A small network was trained on invented records. Each row is its activation on one of them, seen along a few directions.
Each row is followed by the record's values for the fields TUBEF, MAKEN, FAFI, ZUZOT, RAV, KEPAG, PAZEM.
Not every record has every field; a missing one is left out.
The largest differences between rows may come from other fields.
Random noise pushes rows far along 6 fixed directions. That doesn't count. These rows show it; they differ only by the noise:
[  74  285   14 -217  161  271 -327  131 -110 -113  316 -404  183 -254
  183 -471  467 -400  201   18   94]
[ -70 -157 -151 -106  -98   92  -82  -16  -47 -155  167 -464  120 -101
   60  -86  329  -29  310  -43   57]
[-316   86 -339 -204  663   15 -227  183 -153    7  324  -61 -156 -167
   15 -498   54  360  426 -119 -414]
[-113 -323 -224  -46  -46  -45   72  -87  -16  -90   69 -228   23  -89
   42  155   86  295  317  -67 -123]
[ -90  110 -256 -196  323  129  -93   96   81   11   84 -145  -45 -262
  179  -48  229  282  398 -163 -193]
[ 153   16   16  -66  -54  315  -62   12   64   96 -102  -50  143 -385
  427  127  182   -8  347 -147   49]
[-499  603  -69 -159  275 -244 -343  112   96 -127  349 -525 -266  107
   14 -466  -90   86  -62  220  -88]
[-234  346 -258 -208  477 -420   33  -37  215 -101  222  -55 -294  -19
  -68  173 -154  566 -108  158 -445]

[ -46 -466  166  328  -34 -115  177 -176 -239  348 -279  804 -130 -101
  259   97 -927  330  -48    1 -302] -> TUBEF=vig
[  99   -7 -224 -210 -311  253  -57   -4  226   22 -181 -551  115  -57
  196  330  638  -84  348 -216  370] -> TUBEF=rebag, MAKEN=gupob, FAFI=pez, ZUZOT=luma, PAZEM=lefa
[  45 -260 -342 -169  311  122   14  -59  -97  143 -115  272 -228  -58
 -201 -116  381  230  298 -247  -91] -> TUBEF=vig, FAFI=pez, ZUZOT=seg, PAZEM=gono
[ -56  -29  160  121  -95 -229   -3 -115 -201   46  236  130  -57  182
 -122 -169 -476  -88 -351  257  -26] -> TUBEF=rebag, MAKEN=gupob, FAFI=pez, ZUZOT=pega, PAZEM=lefa
[-317 -444 -381    4 -107  192 -250   25  -95   73    1 -359 -139    2
 -299 -419  194  130  715 -267  194] -> TUBEF=vig, MAKEN=pul, FAFI=pez, ZUZOT=seg, RAV=diduv, KEPAG=sigo, PAZEM=gono
[ 374 -275 -238 -136  742 -158  227  -82 -150  -86  404  610  116 -336
 -226  142 -103  371  -90  134 -690] -> TUBEF=rebag, MAKEN=pul, FAFI=pez, ZUZOT=seg
[  15  -58 -113 -130 -366  189  -28   20  123 -128 -189 -602    7   89
  132   17  662 -213  266 -184  375] -> TUBEF=vig, MAKEN=pul, FAFI=bugeg, ZUZOT=seg
[-329  -73  -93   -9 -369 -227  117   84  338 -308   52 -624  163  143
 -189  229 -189  226   77   93  193] -> TUBEF=rebag, MAKEN=gupob, FAFI=pez, ZUZOT=seg, RAV=diduv, KEPAG=razuz
[  95 -537  -55  228 -163   77  291 -167 -148  164 -193  519  -60  -63
  -87  324 -171  140  149 -195  -16] -> TUBEF=vig, FAFI=pez, ZUZOT=pega, RAV=diduv, KEPAG=sigo, PAZEM=lefa
[ 275 -396 -154 -111  300  279  149  147 -132  152 -229  383  199 -266
   81   82  444  222  493 -391 -221] -> TUBEF=vig, MAKEN=pul, FAFI=pez, ZUZOT=seg, RAV=dut, PAZEM=gono
[ 103 -649  -25   95  158 -142   34   -4 -713  -83  357  250  245   85
 -111 -450 -211 -120   58   83 -304] -> TUBEF=rebag, MAKEN=gupob
[ -14  405 -201 -200  471 -324   38  167  336 -238   78 -188 -125  114
 -342  191  407  243 -184   23 -154] -> TUBEF=rebag, MAKEN=pul, FAFI=pez, ZUZOT=seg, RAV=diduv, KEPAG=sigo, PAZEM=gono
[  69  200  174  -25   76 -337   -6  -68  -90  -99  270   10  -16   51
  -15 -105 -351 -141 -453  395 -168] -> TUBEF=vig, MAKEN=pul
[-286 -371  -88   37  181   57  -96  119 -480   28  232 -113  -29  238
  -90 -606  174  -49  289 -194 -116] -> TUBEF=vig, MAKEN=pul, FAFI=pez, ZUZOT=pega, PAZEM=lefa
[ -90 -222 -162 -162   66  -88 -132 -123  -59  -12  262 -193  -71 -159
  164  -39  -26   30  198  126 -108] -> TUBEF=vig, MAKEN=pul, FAFI=pez, ZUZOT=seg, PAZEM=lefa
[ 193 -240  285  215  242   -3   55  151 -539   49  162  604  266  144
   36 -304 -133 -201 -287  -57 -262] -> TUBEF=todif, MAKEN=gupob, FAFI=pez, ZUZOT=pega, RAV=dut, PAZEM=lefa
[-165 -351   46  208 -299 -109   65 -148 -195 -101  186   36   46  214
 -540 -257 -602  -19  -16  268  128] -> TUBEF=rebag, MAKEN=gupob, FAFI=pez, ZUZOT=seg, RAV=diduv, KEPAG=razuz
[ -75   50   58   19   16   81 -145  101  -10  -72   36 -232    3   78
   39 -345  135 -196   25   28   87] -> TUBEF=rebag, MAKEN=pul, FAFI=bugeg, ZUZOT=seg
[-233   55  104  189   94 -263  151  124   47  -89  -27  -13   74  285
  -61  -22 -170  320 -126   13 -199] -> TUBEF=rebag, MAKEN=pul, FAFI=pez, ZUZOT=seg
[ -67  218 -204  -48  -16   -9  272  187  473 -131  -74 -170   84   -7
 -449  297  -18  402   66 -124   39] -> TUBEF=rebag, MAKEN=gupob, FAFI=pez, ZUZOT=seg, RAV=diduv, KEPAG=razuz
[ -78  339    6  -19  488  391 -194  433   11  210  -94  114   76 -285
  530 -389  -22   93  359 -259 -184] -> TUBEF=rebag, MAKEN=pul
[-459  299 -154  -26  239 -195 -162  143  -48 -127   86  -78 -253  318
 -207 -417   12   43  -37   81  -73] -> TUBEF=rebag, FAFI=bugeg, ZUZOT=seg, RAV=diduv, KEPAG=befus
[ 540  321  169 -239  -53   88 -102 -259   86 -103  216  -25    4 -231
   12  151   77 -664 -390  438  268] -> TUBEF=rebag, MAKEN=pul, FAFI=bugeg, ZUZOT=luma, RAV=dut, KEPAG=befus, PAZEM=lefa
[  29  180   69   35   31  333  -85  163  145  -59  -34 -210  310 -130
 -104 -129  -74 -126  207  -98   85] -> TUBEF=rebag, MAKEN=pul, FAFI=bugeg, ZUZOT=pega, RAV=diduv, KEPAG=razuz
[ 431  128  122 -126  108  494 -296  119 -188  163   56  212  250 -453
  341 -462  167 -525  259  -53  152] -> TUBEF=rebag, MAKEN=gupob, FAFI=bugeg, ZUZOT=seg
[ -30  -77  164   -9 -319 -512  111 -171   -7 -305  110 -334 -101  300
    1  408  176 -188 -439  235  104] -> TUBEF=vig, MAKEN=pul, FAFI=pez, ZUZOT=seg, RAV=diduv, KEPAG=sigo, PAZEM=lefa
[ 205  147  226  123 -359 -150  207 -183  293   12 -137   51   93  -26
   24  424 -281   47 -307  217  118] -> TUBEF=vig, MAKEN=pul, FAFI=pez, ZUZOT=seg
[ 189   74  106  -41 -113  212 -137   25   45 -127  197 -267  287 -253
  183  -91  156 -299   13  108  142] -> TUBEF=rebag, MAKEN=pul, FAFI=pez, ZUZOT=seg
[-127 -184  -16  141   34  -72   66  -59 -299   80   33  242   11  106
 -236 -231 -173  126   15  -80 -125] -> TUBEF=vig, FAFI=pez, ZUZOT=pega
[ 183 -587  -68   58  -95  345  -62 -125 -279  154   14  333   79 -169
 -125 -144   81 -331  266  -30  124] -> TUBEF=rebag, FAFI=pez, ZUZOT=luma, RAV=diduv, KEPAG=befus, PAZEM=lefa
[-194  160  -31  -17  103  302  -38   49  266  306 -455  355 -194 -281
  665  414 -248  352  436 -239   -5] -> TUBEF=rebag, FAFI=pez, ZUZOT=seg, RAV=diduv, KEPAG=razuz, PAZEM=lefa
[-357 -340  112  336 -418 -113  -33 -193  -32  114 -129   93 -155  125
  161  -58 -681  142   17  168  160] -> TUBEF=rebag, FAFI=pez, ZUZOT=seg
[ 170  132    4 -197  279   13    8    8  -70  -68  122   71  -73  -75
   49  -55  370  -48 -108  -47 -151] -> TUBEF=vig, MAKEN=pul, FAFI=pez, ZUZOT=seg
[ -29  -61  178   66  124  210 -278  -14 -223  199  -66  352 -124    7
 -175 -520 -343 -204   62   13  124] -> TUBEF=rebag, MAKEN=pul, FAFI=pez, ZUZOT=seg, RAV=diduv, KEPAG=befus, PAZEM=gono
[-494 -140  250  419 -344  193  -98   67 -180  156 -254  115 -110  203
  -39 -401 -611 -121   95  -39  255] -> TUBEF=rebag, FAFI=bugeg, ZUZOT=pega, RAV=diduv, KEPAG=razuz
[  43 -254 -158   69  114   47  246   38   55   25 -168  255    9  -32
  155  378  -20  483  127 -221 -191] -> TUBEF=todif, MAKEN=gupob, FAFI=pez, ZUZOT=seg
[-335 -210 -423   -6 -275  184  -84  178   99 -299  100 -899  144  186
 -379 -232  570   14  498 -253  195] -> TUBEF=rebag, MAKEN=pul, FAFI=bugeg, ZUZOT=pega, RAV=diduv
[ 314 -156 -183 -287  122 -157   61 -103 -163 -301  210 -208  140  -14
  -38  242  874 -265  -99  -80   -4] -> TUBEF=vig, FAFI=pez, ZUZOT=seg, RAV=dut, KEPAG=sigo, PAZEM=lefa
[  22  307   64   59 -193  176   70   35  355  242 -456  293 -267 -135
  372  431 -105  294   10 -240   72] -> TUBEF=rebag, MAKEN=pul, FAFI=pez, ZUZOT=seg, RAV=diduv
[-924 -757 -330  161 -237   26 -171  110 -385 -280  310 -935    4  656
 -544 -758   99   50  678 -179  165] -> TUBEF=rebag, MAKEN=pul, FAFI=pez, ZUZOT=pega, RAV=diduv, KEPAG=razuz, PAZEM=lefa
[-108 -333  -94  162 -339 -634  483 -273  131 -252   41  -42  -37  407
 -628  619 -230  463 -420  191 -260] -> TUBEF=vig, MAKEN=pul, FAFI=pez, ZUZOT=pega, RAV=diduv
[ 216 -525  261  318 -105 -171  247 -238 -314   59  -29  548  124   83
 -198  205 -486   51 -369  246 -185] -> TUBEF=rebag, MAKEN=pul, FAFI=pez, ZUZOT=pega, PAZEM=gono

Which values does each new row have?
[ 833  228  281 -283  336  224  -63  -32 -309 -138  396  319  313 -382
   61 -216  602 -739 -420  178  -62] -> TUBEF=vig, MAKEN=pul, FAFI=pez, ZUZOT=seg
[ -32 -217  139  153 -765  291   19 -150  -34  109 -504 -305   75  147
  117  194  407 -238  159 -251  590] -> TUBEF=vig, FAFI=pez, ZUZOT=pega, PAZEM=gono
[ -73  -35 -132  -13  392 -124   38   81 -131 -163  229   -9  -39  148
 -337 -277   58  122 -138   22 -316] -> TUBEF=rebag, MAKEN=pul, FAFI=bugeg, ZUZOT=pega
[ 813  169  -13 -289  446  196  236 -100  116   68   35  620  144 -594
  169  500  377    5 -139  -25 -312] -> TUBEF=vig, MAKEN=pul, FAFI=pez, ZUZOT=seg
[ 150   37   54  -39 -113  417 -154   26 -226   61 -115 -117  133    6
  -48 -335  665 -466   96 -206  357] -> TUBEF=vig, FAFI=pez, ZUZOT=pega, PAZEM=gono
[-253  218 -169  -40  159 -275  -32  -35  245  -74   41  -73 -136   30
  107  123 -169  368  -12  127 -132] -> TUBEF=rebag, FAFI=pez, ZUZOT=seg
[ 160  -61 -194  -53  550   24  251   76  123  110 -165  474   21 -180
 -106  387   42  606   71 -181 -465] -> TUBEF=rebag, MAKEN=pul, FAFI=pez, ZUZOT=pega, PAZEM=gono
[-194   72  -76 -120 -330 -267 -160 -243  155  -24  149 -566 -214  151
  -46  124  -53  -92  -92  334  245] -> TUBEF=vig, MAKEN=pul, FAFI=pez, ZUZOT=luma, PAZEM=lefa
[   9 -465 -142   -8  365 -142   -4  -29 -427 -228  559   86   99   29
 -403 -466  -81   12  -66  177 -355] -> TUBEF=rebag, MAKEN=pul, FAFI=pez, ZUZOT=seg
[ 476  550 -153 -321  113 -219  176 -121  430 -107  -34  147 -184  -20
 -335  591  449   65 -506  190   -1] -> TUBEF=rebag, MAKEN=gupob, FAFI=pez, ZUZOT=seg, RAV=diduv, PAZEM=gono
[-187   48   28  135   61  -24  -11  -13  -69  311 -245  352 -187  -92
  369  -30 -506  256  142  -81 -143] -> TUBEF=vig
[-225 -296 -243  -51  273  135 -241  103 -306   51  211 -145   97   16
  -20 -476  212  -51  399 -118  -68] -> TUBEF=rebag, FAFI=pez, ZUZOT=luma, PAZEM=lefa
[-235  882  229   85  -33  435 -238  352  355  279 -239   16  -81 -129
   82 -372 -343  -56   42 -146  282] -> TUBEF=rebag, MAKEN=gupob, FAFI=pez, ZUZOT=pega, RAV=diduv, KEPAG=razuz
[-224  302  -57  -58  559 -372   15  -16   15   65  149  388 -442   63
  -57  -86 -466  490 -314  145 -485] -> TUBEF=vig, MAKEN=pul, FAFI=pez, ZUZOT=seg
[ 214  464  300  -74   -9  -68  -61   -8  258   40  -36   32  122 -236
  710  452 -121 -120 -265  224   -9] -> TUBEF=rebag, MAKEN=pul, FAFI=pez, ZUZOT=seg, PAZEM=lefa
[ 526  408  594   97  118  188   18   92 -243  269 -227  887  131 -167
  443  -64   89 -420 -330  -33 -101] -> TUBEF=vig, MAKEN=pul, FAFI=pez, ZUZOT=seg, RAV=diduv
[ -40   38  191  171 -175  -14   22   78 -183  -32   24  -45  235  165
  -40 -163 -125  -85 -127  -18   76] -> TUBEF=rebag, MAKEN=gupob, FAFI=pez, ZUZOT=pega
[-293  355  140  168 -329 -303   70 -200  372  187 -475  114 -505  214
  225  347 -516  267 -343  115  153] -> TUBEF=vig, FAFI=bugeg, ZUZOT=seg
[-138  306 -373 -269  408  -77 -101  195  155 -324  362 -461   11   12
 -245 -139  605  155  130  -37 -231] -> TUBEF=rebag, MAKEN=pul, FAFI=pez, ZUZOT=seg, RAV=diduv
[-494  -65   90  302 -534 -177 -192    4  -44 -120 -142 -487  -58  450
  -71 -299  -89 -200   48  -29  374] -> TUBEF=rebag, FAFI=bugeg, ZUZOT=seg, RAV=diduv, KEPAG=sigo
[-593   61 -129  267 -640 -128  103  192  425 -170 -345 -886  -54  514
  -64  397  165  316  197 -341  464] -> TUBEF=todif, MAKEN=gupob, FAFI=pez, ZUZOT=pega, RAV=diduv, KEPAG=sigo, PAZEM=lefa
